Each row below holds a small network's activations on one record, seen along a few directions.
Here are examples, each followed by its value of one field, K.
The word absent means that the record has no K.
Other fields move the rows too, some of them a lot.
In the rows, 500 means zero.
Random noise pushes rows far along 3 fixed directions. That doesn't count. These rows show it; they differ only by the noise:
[418 470 694 485 674 598 410 489 448 436 635 483 349 596 427]
[460 422 726 429 609 595 317 556 560 414 710 532 429 550 410]
[571 347 521 351 308 539 242 634 674 434 660 629 679 296 487]
[444 480 585 492 576 559 450 484 443 475 562 499 418 531 476]
[517 680 350 602 320 281 755 479 567 756 343 556 652 626 634]

[490 530 603 597 615 350 657 507 599 616 550 478 346 771 506] => k8
[417 520 442 574 563 467 611 428 356 556 418 468 379 580 540] => k5
[436 653 611 584 600 466 590 510 455 583 509 481 473 707 496] => k7
[401 863 767 648 806 612 725 320 441 500 399 347 419 849 381] => k4
[473 513 394 521 390 460 526 532 404 588 478 558 555 464 544] => k5
[551 674 389 471 242 540 442 548 485 539 410 597 846 339 508] => k7
[566 356 599 447 508 435 432 578 730 492 644 521 448 516 484] => k2
[497 435 810 502 722 455 464 569 736 473 726 471 308 769 400] => k2
[465 412 345 580 514 428 628 455 362 564 410 457 316 487 587] => k8
[464 564 197 641 472 360 810 348 267 647 204 410 371 511 667] => k6
[594 367 393 438 519 610 464 375 575 273 354 378 485 220 517] => absent
[530 648 481 464 451 678 418 422 401 376 369 467 669 314 473] => k1
[518 840 682 584 568 448 652 447 657 592 442 478 657 794 437] => k3
[588 786 444 498 274 533 545 459 640 504 312 537 915 390 490] => k4
[571 697 410 466 378 629 473 382 487 386 285 458 774 287 497] => k3
[547 619 722 375 530 768 231 495 551 253 560 499 691 383 334] => k1
[473 461 319 555 501 421 638 449 359 559 381 461 396 464 584] => k6
[604 455 353 481 470 551 557 366 574 366 300 386 548 284 537] => absent

Which value of K does each new row have?
[457 464 363 535 531 577 519 405 225 444 384 434 375 370 563] => k6
[559 483 407 485 333 356 544 558 607 616 486 563 619 487 572] => k6
[559 683 693 402 462 672 279 525 616 326 553 534 779 428 383] => k1
[433 666 730 503 729 808 427 369 389 279 467 393 474 524 319] => k4
[439 422 474 527 617 594 494 417 303 382 465 406 284 408 495] => k2
[477 494 444 517 416 434 519 535 459 568 496 549 534 512 540] => k5
[618 440 583 432 549 548 451 472 773 343 508 429 552 431 442] => absent
[627 493 581 466 535 463 533 481 816 427 498 445 578 523 467] => absent
[476 590 631 533 584 512 495 504 529 523 554 487 525 636 474] => k7
